A small network was shown many inputs. Here are its activations along a few directions, one row for each input.
In each table, some parts of the input vary, and every possible input appears once, in random order.
Descriptions start from the smaller parts, as in this example, which fits no table here: ring(8) and (point or (values(2) and line(4)) or ring(9)).
Shared parts are said once, and a part with two or three values counts as separate values.
(in the rows, 128 means zero)

Other details of the inputs shift rows strongly along two fixed directions, in all tables alike. That doesn't count.

A family of inputs:
row 1: [114 158  71 139 135 174 160  87 136 169 115 151 155]
row 2: [138 168 127  88 126 136 121 147 114  76 234 146 190]
row 3: [125 166  92 108 131 151 131 104 113 126 175 139 165]
row 4: [120 135 143 105 121  96 116 160  96  90 157 124 139]
row 5: [ 97 147 125 111 110  90 141 146  99  93 191 132 145]
row 6: [166  86 184 136 137 102  79 179 141  91 100  88  79]
row 7: [ 97 133  92 138 118 138 161  87 124 169  97 152 131]
row 8: [138  90 158 154 126 121 118 132 161 151  74 112  85]
row 9: [102 143 114 118 112  96 137 140  99  93 185 129 141]
row 10: [156 112 180 113 133  82  70 186 107  59 144  97 117]
row 11: [121 172  94 116 130 140 129 120 108 111 166 137 177]
row 12: [157  86 192 139 134 100  84 161 152 122  82 103  89]
row 13: [153  98 164 142 135 110 100 147 136 114  93 102  92]
row 14: [ 97 137 121 124 111 107 153 127 108 127 157 135 135]
row 15: [135 167 109  98 123 145 130 129 120  98 221 155 188]
row 16: [148  95 152 144 136 127 109 141 144 136  69 111  87]
row 17: [143  96 159 140 137 127 118 137 148 149  62 118  91]
row 18: [115 109 127 145 121 128 139 110 145 165  84 137 110]
row 19: [121 115 119 142 131 139 147 109 132 159  77 131 105]
row 20: [123 175 109  98 135 126 117 156  98  74 200 132 178]
row 21: [ 90 153  91 118 112 117 153 113  99 129 152 153 152]
row 22: [198  95 182 142 147 170  91 131 191 150  80 115 110]
row 23: [174 118 164 107 155 138  79 165 145  98 139 100 117]
row 24: [151 106 186 117 131  78  88 192 121  64 154  91 105]
row 25: [112 120  99 152 123 141 158  91 133 165  88 136 110]
row 26: [199 106 192 102 158 115  40 204 145  61 154  84 111]
row 27: [121 175 111  96 133 128 117 157  91  72 205 130 181]
row 28: [131 100 145 150 129 127 139 123 142 154  83 113  92]
row 29: [ 86 136  95 137 116 135 178  88 127 178 108 156 131]
row 30: [ 99 131  99 152 117 132 168  80 127 169 107 141 122]
row 31: [119 109 120 155 123 132 149 103 145 162  88 126 102]
row 32: [112 112 130 142 122 132 151 110 138 172  84 137 110]
row 33: [ 96 148 118 114 107  90 136 144 100  94 193 134 146]
row 34: [130 142 100 122 141 173 142  97 135 159 129 135 139]
row 35: [158 136 139 121 143 131  90 162 135  95 137 111 143]
row 36: [147  91 155 151 137 131 124 133 145 146  66 105  80]
row 37: [124 148  76 129 137 176 152  78 141 175 122 147 144]
row 38: [100 154 100 109 113 103 132 134  83  90 179 139 157]
row 39: [157  79 166 156 143 133 118 134 163 151  44 100  65]
row 40: [156 130 127 125 133 166 127 112 158 142 141 144 152]
row 41: [125 146  96 131 129 193 170  73 150 181 133 163 162]
row 42: [104 153 119 105 115  91 123 139  83  88 181 139 161]
row 43: [ 85 132  85 148 113 144 179  75 135 194  92 161 126]
row 44: [134 114 145 128 132 118 119 146 116 117 108 115 111]
row 45: [ 85 138  90 152 109 133 178  72 129 183 110 152 128]
Description of these inputs: line(5) and (values(3) or ring(6)).
Changing only the line(5) part turns row 14 into row 33. The same change can be made to row 28. Which row results?
Answer: row 9
Which other rows agree with row 10 in the line(5) part? List them by row number.
Answer: row 3, row 11, row 12, row 13, row 22, row 30, row 42, row 45
A walk changes only the line(5) part. It starts at row 4 and steps to row 17. List the rest of the walk in order.
Answer: row 21, row 7, row 42

A family of inputs:
row 46: [156 111 138 146 143 169 126 113 169 172  78 127 110]
row 47: [106 151  79 135 128 161 166  80 124 169 116 153 147]
row 48: [105 152 111 113 114 119 144 122 113 114 182 145 158]
row 49: [134 152 154  87 118  88  94 181  99  45 237 124 169]
row 50: [ 72 163  56 131 108 136 192  68  98 165 146 165 157]
row 51: [ 81 161  51 139 120 172 199  50 120 195 116 171 156]
row 52: [148 125 159 107 137  89  74 190 104  55 155  98 125]
row 53: [129 101 121 163 129 175 165  71 182 219  50 147  98]
row 54: [101 141  96 133 126 129 149 107 109 141 117 134 131]
row 55: [114 147  80 139 129 172 167  76 139 180 112 153 146]
row 56: [ 90 139  81 147 122 141 172  84 117 177  89 147 125]
row 57: [101 143 105 126 112 127 159 105 119 142 157 150 151]
row 58: [ 93 154 109 112 110  88 138 141  84  89 184 136 152]
row 59: [148 100 139 158 137 161 137  99 174 186  57 128  99]
row 60: [108 156 139  90 105  71 112 175  77  46 237 132 169]
row 61: [197  95 180 134 158 155  74 161 173 122  88  97 100]
row 62: [125 134 122 126 130 125 121 131 117 121 125 123 127]
row 63: [182  97 174 133 154 139  79 159 158 117  79  96  97]
row 64: [135 116 114 145 140 155 133 105 145 166  70 125 106]
row 65: [164 108 140 147 149 170 114 117 169 162  67 118 107]
row 66: [171  84 188 137 147 114  79 173 152 114  74  88  79]
row 67: [127 152 146  87 118  79  96 183  87  39 227 122 164]
row 68: [147  76 173 157 134 112 112 143 155 148  46 100  66]
row 69: [ 71 162  84 113  99  99 171 111  83 114 193 155 159]
row 70: [ 93 151 133  96 103  53 120 179  64  41 228 124 156]
row 71: [ 98 167  57 134 125 184 189  57 132 189 134 169 165]
row 72: [201  81 219 122 150 116  52 196 169  84 115  86  92]
row 73: [162  77 196 142 137 103  86 170 153 114  80  91  73]
row 74: [167  84 191 138 137 113  87 162 156 116  86  98  85]
row 75: [114 163 103 104 123 126 135 131 100  99 194 140 171]
Changing only one part turns row 46 into row 53. The same change can be made to row 56. Which row results?
Answer: row 70
What do these inputs look like to the network?
Answer: line(5) and line(6)
Which other rows does row 62 become when the line(6) part takes its other values? List them by row number.
Answer: row 50, row 64, row 66, row 69, row 73
Which other rows does row 73 become when the line(5) part takes its other values? List them by row number.
Answer: row 48, row 49, row 68, row 74
A walk changes only the line(6) part. It starts at row 63 and steps to row 47. List the rest of the walk in order.
Answer: row 51, row 67, row 74, row 60

A family of inputs:
row 76: [ 88 161 110 100 108  77 134 152  70  70 208 133 160]
row 77: [140 141 116 122 139 146 117 128 125 118 135 126 142]
row 78: [176 105 158 135 155 148  89 148 157 125  85 100 101]
row 79: [126  93 133 163 130 136 146 105 154 181  42 118  76]
row 80: [122 110 157 135 100 115 149 115 156 146 159 148 130]
row 81: [ 89 129  89 152 116 138 178  80 123 182  87 145 115]
row 82: [128 121 160 114 123  78  99 176 103  76 149 112 122]
row 83: [121 177 107  85 127 113 109 158  81  59 225 132 186]
row 84: [119 147  79 141 138 177 160  77 139 182  93 148 138]
row 85: [121 145  85 139 135 173 153  86 137 173  98 147 144]
row 86: [214  74 248 117 141 121  53 201 191  86 144  95 104]
row 87: [172 104 153 136 154 153  94 140 158 135  79 104 100]
row 88: [106 124 124 132 120 109 138 126 114 130 117 129 118]
row 89: [ 70 161  74 121 105 109 174 101  83 127 171 152 154]
What do these inputs look like to the network?
Answer: values(2) and (point or line(6))
Changing only the values(2) part turns row 87 into row 89. The same change can be made to row 78. Which row results?
Answer: row 79
Which other rows does row 85 become when the values(2) part takes its other values? List them by row number.
Answer: row 82
Which other rows does row 88 become when the values(2) part takes its other values? List them by row number.
Answer: row 83

A family of inputs:
row 90: [ 96 128 109 144 117 166 194  69 157 219  82 171 139]
row 91: [ 73 187  92  84 118  85 136 158  44  63 210 138 181]
row 92: [209 155 111 112 184 234  83 120 172 138 119 121 165]
row 93: [ 45 203  45 105  84 123 206  76  79 137 220 209 230]
row 94: [175  89 192 130 143  78  42 190 124  70  90  77  88]
row 95: [ 87 180  73 109 110  77 128 144  64  54 234 120 165]
row 96: [138 134 165  75 138  57  67 224  69   9 207  87 127]
row 97: [ 94 131  78 159 128 152 162  81 123 193  31 150 119]
row 98: [142 102 135 147 145 130 129 136 125 127  78  93  76]
row 99: [104 112 105 146 118 174 196  60 166 227  90 165 109]
row 100: [198  66 237 136 130  97  49 180 180  99  98  98  87]
row 101: [153  85 166 151 128 151 146 116 173 161 101 116  87]
row 102: [149  91 155 165 122 139 128 109 189 167 103 118  93]
What do these inputs look like to the network?
Answer: point or (values(2) and ring(6))
Which other rows does row 93 become when the values(2) part takes its other values? List them by row number.
Answer: row 97
Which other rows does row 100 become when the ring(6) part takes its other values? List them by row number.
Answer: row 90, row 93, row 99, row 101, row 102
